Each row below holds a small network's activations on one input, seen along a few directions.
Each table varies a few parts of the input and shows all the possible inputs, shuffled.
Descriptions start from the smaller parts, as in this example, which fits no table here: line(6) and (point or line(9) or (values(2) and ring(5))).
Shared parts are said once, and a part with two or three values counts as separate values.
In the rows, zero is written as 128.

Other details of the inputs shift rows strongly along three fixed directions, in all tables alike. That doesn't count.

A family of inputs:
r1: [103 100 168 122  96  86  59 106 151  98  90 114]
r2: [122 170  90 245 219  86  73 132  90 151 121 135]
r3: [126 107  94 170 144 182 167  45 139 115 144  60]
r4: [ 95  76 116 151  97 117  67  98 146 120 143 100]
r5: [102 126 187  86  75  76  86 141 120 117 102 137]
r6: [ 91 119 137 172 137  75  83 117 123 106 107 113]
r7: [ 97 142 140 191 170  50  43 160  99 136  95 128]
r8: [137 152 172  72  91 131 131 165 111 142 104 146]
r9: [136  96 135  53  58 171 169 100 146 145 103 134]
r10: [151 150 134  86 126 164 200 128 137 122 141 153]
r11: [130 143 105 146 150 137 128 156 133 115 155 142]
r12: [120 155 162 136 142  89 102 153 118 111 117 145]
r13: [140 151 107 112 137 159 164 163 118 128 174 129]
r14: [136 120  84 197 190 180 154  80 139 130 131  98]
r15: [152 103  64 173 141 196 199  97 131 133 185  83]
r16: [152 168 118 128 159 131 154 126 129 132 140 155]
r17: [132  79 166  42  64 179 169 109 146 126 107 102]
r18: [114  82 145  39  34 135 105 131 160 115 130 129]
r19: [154 173 100 149 195 138 183 166 108 149 133 160]
r20: [152 120  84 153 153 191 188 124 119 119 179 116]
r21: [134 103  58 200 146 176 155  85 145 136 181  86]
r22: [152 177 139  83 130 133 184 149 113 147 149 164]
r23: [146 169 115 172 195 111  92 147 120 145 116 147]
r24: [122 144  99 208 183  75  44 154 122 123 145 146]
r25: [ 70  85 148 203 123  69  22 106 124 112  73 108]
r26: [103  69 116 114  73 168 132 101 149  99 143  87]
r27: [132 156 163 106 124  93 107 183 114 135  96 177]
r28: [162 185  93 103 159 163 183 178 113 145 187 153]
r29: [111  50 111 109  37 177 120  74 148 102 138  62]
r30: [139  91 110  93  84 199 230  67 135 113 133  92]
r31: [114  78  85 143 125 167 150  56 150 138 115  92]
r32: [164 171 132  52 137 158 216 172 111 172 142 164]
r33: [115 123  91 179 165 110 121  86 132 125 128 119]
r34: [140 169 151 103 146  86 139 177 119 125 122 173]
r35: [122 100 133 133 117  98  79 151 134 109 131 142]
r36: [125 163 169  97 116  78  87 153 122 131 117 154]
r37: [178 174  89 149 175 118 147 188 118 146 168 169]
r38: [ 95  65 152  94  62 155 133  80 139 133 106  98]
r39: [115 157 154 152 148  73  54 131 125 123 116 129]
r40: [ 81  73 106 194 110 104  63  37 152 107 102  90]
r41: [146 117  69 201 182 179 177  59 127 106 140  60]
r42: [153 143 171  16  77 148 161 165 140 152 108 178]
r43: [138 108 146  93  77 123 126 161 148 119 136 144]
r44: [126 139 162 119 135 120 119 161 118 132 106 149]
r45: [143 193 125 168 196 112 143 154 101 131 149 143]
r46: [148 131 100 176 152 135 146 156 119 124 164 124]
r47: [102 111 173  95  88 110  74 123 137 142  99 133]
r48: [153 183 154  59 134 103 172 182 113 152 143 168]
r49: [123 129 144 128 136 132 120 135 133 130 108 148]
r50: [108 110 131 154 113  98 102  99 134 103 102 125]
r51: [117 107 200  44  69 120 100 148 132 135  95 127]
r52: [ 94  82 155 133 101 112  49  86 145 134  95  97]
r53: [134 118  97 128 138 159 203  88 119 131 147  94]
r54: [150 170 125 133 182 115 168 187  92 147 120 157]
r55: [145 162 169  81 127  86  99 160 134 126 117 162]
Description of these inputs: ring(5) and (values(3) or (values(2) and line(4))).
The inputs of r53 and r33 match in every part but the ring(5) part. If r7 is changed in the same way as r53 into r33, which row does it become? -> r31
The inputs of r49 and r47 match in every part but the ring(5) part. If r27 is changed in the same way as r49 into r47, which row does it become? -> r2
Which other rows agree with r6 in the ring(5) part? List them by row number. -> r12, r17, r20, r25, r26, r30, r41, r44, r46, r54
Change only the line(4) part in r9. List by row number the other rows that result. -> r23, r31, r42
